These are the activations of a small neural network, seen along a few directions. Each row is one input.
Each table varies a few parts of the input and shows all the possible inputs, shuffled.
Descriptions start from the smaller parts, as in this example, which fits no table here: one of 3 separate values, together with either a single point or one of 9 places around a ring or (one of 4 places along a line, together with one of 5 places around a ring).
Shared parts are said once, and a part with two or three values counts as separate values.

A family of inputs:
row 1: [-2.06  3.21  0.57 -2.11  2.68  5.25  6.26  4.47  1.88  2.46 -2.11  6.01
  3.60]
row 2: [ 3.46 -1.93  0.87  1.18  0.06 -5.81 -2.11 -6.63  2.03 -3.07  2.00 -2.98
  0.02]
row 3: [ 0.91 -1.56 -0.03  1.53  2.63 -6.24 -1.87 -4.17  1.35 -0.47  0.87 -2.80
 -3.20]
row 4: [-3.14  2.27 -0.64  2.22  2.32  5.17  4.75  5.55 -6.63  2.27 -1.64  4.29
  4.18]
row 5: [ 4.63 -2.77  3.02 -1.70 -1.46 -5.29 -1.72 -7.37  0.98 -6.72  0.44 -0.95
 -2.63]
row 6: [ 1.25  3.95 -3.79 -0.72 -1.35  2.96  5.91  6.09 -9.03  1.64 -5.33 -1.58
  3.55]
row 7: [-2.22  2.55 -1.03  1.35 -0.21  2.24  4.98  7.42 -6.24  0.79 -7.39  3.02
  5.37]
row 8: [-3.05  1.35  1.46  2.55  0.25  6.13  4.61  4.66 -1.04  3.52 -3.55  5.57
  2.65]
row 9: [-2.85  1.32  3.01 -4.97  1.05  6.90  5.39  2.11  1.40  2.02 -0.78  1.99
  5.55]
row 10: [-2.29  0.40 -0.37  1.62 -0.33 -0.66 -5.80  0.07  3.27  1.11  5.40 -2.86
 -4.24]
row 11: [ 1.76 -2.62 -2.32 -0.97 -3.35 -2.25 -6.20 -4.58  3.81 -0.89  3.61 -2.76
 -2.58]
row 12: [ 3.81 -4.45 -0.65 -3.35 -5.04 -1.50 -5.65 -4.54  3.28 -4.16  2.33 -1.26
 -5.16]
row 13: [ 0.86 -0.36  2.11  4.44  4.27 -4.09 -2.99 -0.41  1.86  0.14  3.22 -3.45
 -1.85]
row 14: [-1.06 -1.36 -2.21 -1.07 -1.51 -2.83 -5.55 -2.67  3.05  1.37  2.95 -2.24
 -5.27]
What do these inputs look like to the network? -> either one of 6 places along a line or (one of 2 separate values, together with one of 4 places along a line)
Which other rows belong to the same alternative as row 7? List them by row number. -> row 1, row 4, row 6, row 8, row 9

A family of inputs:
row 15: [ 2.46 -1.84  0.11  1.20 -0.34 -5.24 -2.13 -2.96  1.20 -3.04 -1.03 -0.34
 -3.18]
row 16: [-0.35  1.85  0.59 -2.81  1.57  2.26  5.53  0.87 -1.80  0.79 -2.79  0.81
  4.10]
row 17: [-6.29  1.53  1.81 -0.80  2.28  6.50 -0.40  3.85  5.84  5.04  2.91  3.58
  0.27]
row 18: [-1.04  2.17  1.33  3.70  2.64  1.01  2.92  3.34 -4.77  0.40 -1.25  0.46
  2.57]
row 19: [ 1.74 -1.36  0.56  3.95  1.24 -4.53 -2.73 -2.77 -1.54 -1.86  2.34 -2.83
 -0.86]
row 20: [ 3.80 -2.84  0.21 -3.68 -4.75 -0.35 -1.77 -4.71  1.62 -4.54  0.87  0.33
 -0.80]
row 21: [-0.03  1.08  0.28  1.38  0.71  0.41  3.52  3.04 -2.04 -0.17 -4.79  3.13
  1.07]
row 22: [-2.80 -0.90  1.83 -0.64  1.22  1.33 -5.45 -2.54  9.42  2.00  6.59  0.05
 -4.45]
row 23: [-1.56  2.63 -4.23  2.21  0.14  1.11  1.51  5.41 -5.47  3.69 -1.57 -0.62
  0.70]
row 24: [ 2.57 -1.08  0.73 -3.24  0.41 -3.36 -0.29 -4.26  1.51 -2.31  0.30 -3.42
 -0.11]
row 25: [ 0.71 -0.56  0.52 -3.67 -3.57  5.37  3.59  1.27 -1.87 -1.23 -2.91  3.68
  3.60]
row 26: [ 0.79 -0.68 -3.74  2.40 -1.56 -4.53 -4.32 -0.54 -2.11  1.25  1.34 -4.83
 -2.91]
The inputs of row 17 and row 22 match in every part but one. If row 25 is changed in the same way as row 17 into row 22, which row does it become? -> row 20
What do these inputs look like to the network? -> one of 2 separate values, together with either a single point or one of 5 places along a line
Change only the choice among 2 separate values in row 23. List by row number the other rows that result. -> row 26
Change only the choice among 2 separate values in row 16. List by row number the other rows that result. -> row 24

A family of inputs:
row 27: [ 3.40  0.19  0.24 -3.26 -3.86  2.92  3.74  1.79 -3.44 -3.01 -3.78  2.70
 -0.02]
row 28: [ 2.74 -2.59 -0.47 -1.68 -3.01 -3.24 -4.96 -4.81  5.75 -1.45  2.42 -3.23
 -3.58]
row 29: [-2.68  1.78 -1.24 -2.01  0.64  3.32  1.84  4.11  0.91  3.75 -0.16  0.64
  3.01]
row 30: [ 2.33 -0.45 -1.15 -1.98 -3.87  2.17  3.38  2.33 -2.86 -2.92 -4.02  1.91
  0.35]
row 31: [ 2.01  1.59 -0.27  4.19  3.61 -4.79  0.72 -0.37 -5.79  0.55 -0.30 -4.08
 -0.83]
row 32: [ 1.01 -3.22 -1.64 -0.94 -1.82 -3.61 -5.31 -5.91  3.39 -0.75  4.56 -2.02
 -4.23]
row 33: [-0.22 -2.01 -2.23  0.71  1.15 -4.36 -5.32 -3.00  3.00  0.24  4.81 -5.19
 -8.24]
row 34: [-1.99  0.68  1.73  3.36  3.31  1.29 -0.94  1.76  3.90  3.09  1.82  2.59
 -0.45]
row 35: [-1.97  1.12  0.19 -4.58  0.03  6.30  4.68  0.65  0.56  1.50 -1.07  1.72
  2.33]
row 36: [ 2.72 -4.28  3.04 -3.20 -4.55 -0.51 -5.03 -7.60  3.16 -2.85  3.68 -1.84
 -2.29]
row 37: [-1.42  3.20 -0.94 -3.60  0.34  4.10  2.65  3.46  1.86  3.12 -1.31  0.93
  3.27]
row 38: [-2.30 -1.00  2.18  0.50  2.91  1.66  0.62 -0.05  4.55  1.98 -0.63  3.76
  0.14]
row 39: [-4.10  2.14 -1.08  0.10  0.34  3.50  1.60  3.12 -0.33  4.85  0.45 -0.05
  2.15]
row 40: [ 1.69 -0.23 -2.29 -1.13 -3.83  1.16  2.61  1.73 -3.63 -1.72 -3.77  2.49
  0.77]
row 41: [-1.63  1.26 -2.77  3.01 -1.71  0.45 -2.05  4.10 -5.49  0.00 -2.41 -0.61
 -0.28]
row 42: [ 0.80  1.68 -2.83  2.16 -2.46  0.33 -1.01  3.71 -4.20  0.73 -2.45  0.34
  0.73]
row 43: [-0.74  0.15 -2.60  3.53 -0.52  0.65 -1.71  5.07 -5.66  1.33 -2.30 -2.10
 -1.75]
row 44: [ 2.84  0.01  0.05  1.13  0.67 -3.45  3.07 -3.19 -3.50 -3.94 -1.24 -0.65
  3.33]
row 45: [ 0.79 -2.26 -2.40 -0.03 -0.36 -3.13 -5.64 -5.65  3.05 -0.08  4.74 -2.62
 -5.34]
row 46: [-2.29  1.94  2.23  4.64  3.77  0.54 -1.53  4.10  3.41  3.29  3.65  0.72
 -2.02]
row 47: [ 2.06 -0.91  3.15 -1.28 -0.33 -3.64  4.32 -3.15 -3.82 -4.93 -2.35 -0.43
  2.47]
row 48: [-0.86 -0.94 -2.12  0.32 -0.09 -4.41 -5.93 -4.04  3.06 -0.80  4.56 -3.79
 -6.56]
row 49: [-0.50  2.28  2.04 -7.22  0.42  6.30  4.21  1.94  0.69  0.90 -1.92  2.20
  2.22]
row 50: [-4.48  2.47 -0.89  1.76  1.17  4.34 -0.35  5.36 -0.21  3.51  1.46 -1.84
  2.45]
row 51: [ 2.93  0.04 -0.11  1.30  1.78 -5.76  1.65 -0.86 -3.47 -1.55 -2.43 -1.41
  2.11]
row 52: [ 3.13  0.33 -0.09  1.77  0.75 -4.06  2.86 -2.77 -3.25 -2.20 -1.88 -1.23
  2.65]
row 53: [ 1.67 -0.90 -2.41  0.09 -3.55  0.89  2.19  2.29 -3.16  0.03 -4.79  1.31
  0.27]
row 54: [-1.35 -1.23  4.80 -1.99  2.14  4.12  1.30 -2.00  2.85 -0.71  0.55  5.27
  0.63]
row 55: [ 2.69 -1.20  1.64 -0.61  0.59 -3.78  3.44 -1.72 -2.64 -5.02 -2.78 -1.29
  2.97]
row 56: [ 2.71  1.54 -0.29  3.34  1.94 -4.67  1.53 -1.22 -3.39 -0.58 -2.62 -3.09
  0.84]
row 57: [ 1.65  2.71 -0.06  3.59  2.56 -5.18  0.23 -0.12 -4.33 -1.04 -1.90 -3.70
  0.49]
row 58: [-3.23  2.30  1.96  4.45  3.15  0.95 -1.86  2.94  3.57  2.13  2.96  1.58
 -0.78]
row 59: [ 2.49 -4.02 -0.37 -2.03 -2.87 -1.60 -5.40 -6.54  3.88 -2.44  3.85 -1.74
 -2.43]
row 60: [-1.02  2.16 -0.92 -4.57  1.05  5.28  3.00  2.88  1.51  1.68 -1.53  1.56
  3.29]
row 61: [-2.25 -0.47  1.79  1.49  3.11  0.39 -0.59  1.70  4.07  2.00  1.66  4.01
  0.52]
row 62: [-1.91 -0.12  1.99  0.47  2.21  2.65  0.58 -1.16  3.81 -0.14  1.55  4.77
  1.60]
row 63: [-2.17  0.14  3.80 -1.39  1.39  2.26  1.27 -0.26  4.79 -1.20 -0.08  4.12
  0.98]
row 64: [ 1.08 -4.05  1.72 -3.27 -4.67 -2.55 -4.48 -6.75  4.05 -2.98  2.41 -2.17
 -3.03]
row 65: [-4.05  1.76 -0.76  2.53  1.26  3.73  0.17  5.26 -1.85  4.91  4.00 -1.67
  1.62]
row 66: [ 0.40 -1.58 -2.64  0.30 -2.82 -0.55  0.47  2.89 -4.81  0.71 -3.40  2.10
  0.66]
What do these inputs look like to the network? -> one of 5 places around a ring, together with one of 8 places along a line
The inputs of row 58 and row 54 match in every part but the place on the line of 8. If row 57 is changed in the same way as row 58 into row 54, which row does it become? -> row 47
The inputs of row 49 and row 29 match in every part but the place on the line of 8. If row 27 is changed in the same way as row 49 into row 29, which row does it become? -> row 66
A walk changes only the place on the line of 8. It starts at row 36 and steps to row 64. List the rest of the walk in order. -> row 59, row 28, row 32, row 45, row 48, row 33

A family of inputs:
row 67: [-2.20  0.09  1.96  6.58  4.45  1.78  0.62  2.42 -0.98  3.22 -0.33  1.96
  4.41]
row 68: [-2.90  4.01  2.55 -1.91  2.79  2.80  4.17  3.32 -0.92 -0.75  1.02  0.39
  3.89]
row 69: [-3.53  4.04  1.56  3.41  3.52  1.19  1.27  5.53 -2.29  0.20 -0.66  2.25
  1.63]
row 70: [-0.93 -3.22  1.14  2.25  0.01 -1.98 -6.41 -1.85 -0.37 -1.09  6.08 -2.37
 -5.99]
row 71: [-5.13  1.01 -4.23  0.64 -0.46  3.24 -2.26  5.47  3.71  5.95  0.88  0.95
 -2.88]
row 72: [ 0.88 -0.26 -4.09  3.20 -3.17  0.23 -1.45  3.13 -6.69  0.76 -0.42  0.61
  2.62]
row 73: [-0.92  3.39 -0.33  3.21  2.80 -0.79  2.40  1.18 -3.57  4.28 -2.49  1.66
 -0.28]
row 74: [ 0.95 -3.99  2.94 -1.71 -2.11  0.19 -5.88 -4.50  2.11 -3.29  3.92  1.10
 -4.71]
row 75: [ 0.75 -1.90  1.82 -3.18  0.31  0.37 -5.87 -4.56  0.94 -1.78  6.06 -3.75
 -2.93]
row 76: [ 4.13 -2.62  2.87 -0.73 -1.18 -4.31 -2.80 -3.31  4.36 -2.41 -0.40  0.29
 -2.10]
row 77: [ 1.70  1.87 -2.46  2.00  3.16  0.16  1.35  4.22 -4.34  0.04 -2.42  0.16
 -2.02]
row 78: [ 3.61 -0.48  1.59 -2.01  0.61 -4.39 -2.66 -3.38  3.51 -0.83  2.18 -4.59
 -0.33]
row 79: [-0.26 -1.07 -3.03  2.20  1.66 -8.55 -2.35 -2.54  1.51 -0.08 -0.60 -2.30
 -2.52]
row 80: [ 1.12 -0.19 -2.48 -2.93  1.76 -5.86 -1.43 -5.40  2.98 -0.96 -0.25 -3.70
  0.49]
row 81: [ 2.74 -0.06 -0.57 -1.99  0.79  2.02  3.85  2.02 -1.65 -2.74 -3.41  3.37
 -1.43]
row 82: [ 0.82 -0.70 -0.61  5.17 -0.86 -3.25 -3.69 -2.95  1.69 -1.39  4.01 -2.99
 -4.20]
row 83: [ 2.37  2.04 -1.46 -3.51  2.67  1.78  3.91  2.25 -2.73 -0.70 -1.43 -1.84
  0.19]
row 84: [-3.53  1.98 -2.70 -4.65 -0.99  4.63 -0.12  2.90  4.42  5.39  2.01 -0.55
 -0.17]
row 85: [-0.27  1.19  1.41 -0.93  0.16  1.09  5.56 -1.11 -0.98  1.42 -3.31  4.85
  0.20]
row 86: [ 1.87 -1.99 -2.24 -1.11 -5.83  2.07  1.12  0.73 -4.03 -1.91 -1.31  3.97
  3.29]
row 87: [-1.74 -2.72  3.92  2.17  2.32  3.71  3.88  0.08  1.58  0.66 -1.24  4.77
  4.92]
row 88: [ 2.85 -1.66  0.96  1.22 -2.81 -0.78 -3.03 -5.60  4.25 -4.05  2.08  0.47
 -3.11]
row 89: [-2.04 -0.02  2.67  1.03  3.84  3.90  3.38  0.29  0.46  1.96  1.37 -0.19
  6.74]
row 90: [-3.21 -0.22 -1.77 -3.32 -3.03  4.76 -0.66  2.49  5.81  3.64  0.16  4.76
 -1.50]
row 91: [ 1.47 -0.04 -3.11 -2.35 -4.12  1.78  1.57  0.81 -5.08 -0.20  1.03 -1.62
  4.98]
row 92: [ 1.62 -1.96 -1.37 -1.71 -0.41 -5.93 -1.60 -5.50  3.89 -2.72 -2.76  1.31
 -1.15]
row 93: [ 2.37  0.32 -0.15 -0.19 -0.82 -0.78 -2.80 -5.69  3.26 -2.26  4.43 -4.49
 -1.16]
row 94: [ 1.59 -1.93  0.99  3.12  0.41 -6.86 -3.13 -0.68  1.92 -0.02  2.33 -3.23
 -3.53]
row 95: [-0.70  2.88  0.28 -2.12  2.27  0.95  5.52 -0.75 -2.09  3.28 -0.76 -0.12
  1.80]
row 96: [ 0.02 -1.11  0.87 -1.11 -4.45  2.10  1.80  1.66 -2.34 -2.05 -5.55  0.82
  0.43]
row 97: [-0.73  0.66 -0.92  2.69 -1.86  0.15 -0.58  4.32 -4.97  0.77 -4.84 -2.52
 -0.11]
row 98: [-2.22  1.92  3.94 -0.75  1.19  2.84  4.21  3.14  0.13 -2.14 -1.89  5.13
  2.34]
row 99: [-0.54  0.73  0.06 -2.68 -2.63  1.75  2.11  1.88 -3.49 -0.21 -3.49 -4.57
  2.17]
What do these inputs look like to the network? -> one of 3 separate values, together with either a single point or one of 4 places along a line or one of 6 places along a line
The inputs of row 99 and row 96 match in every part but the choice among 3 separate values. If row 75 is changed in the same way as row 99 into row 96, which row does it become? -> row 74
Change only the place on the line of 6 in row 73. List by row number the other rows that result. -> row 67, row 69, row 72, row 77, row 97
Change only the choice among 3 separate values in row 89. List by row number the other rows that result. -> row 67, row 87
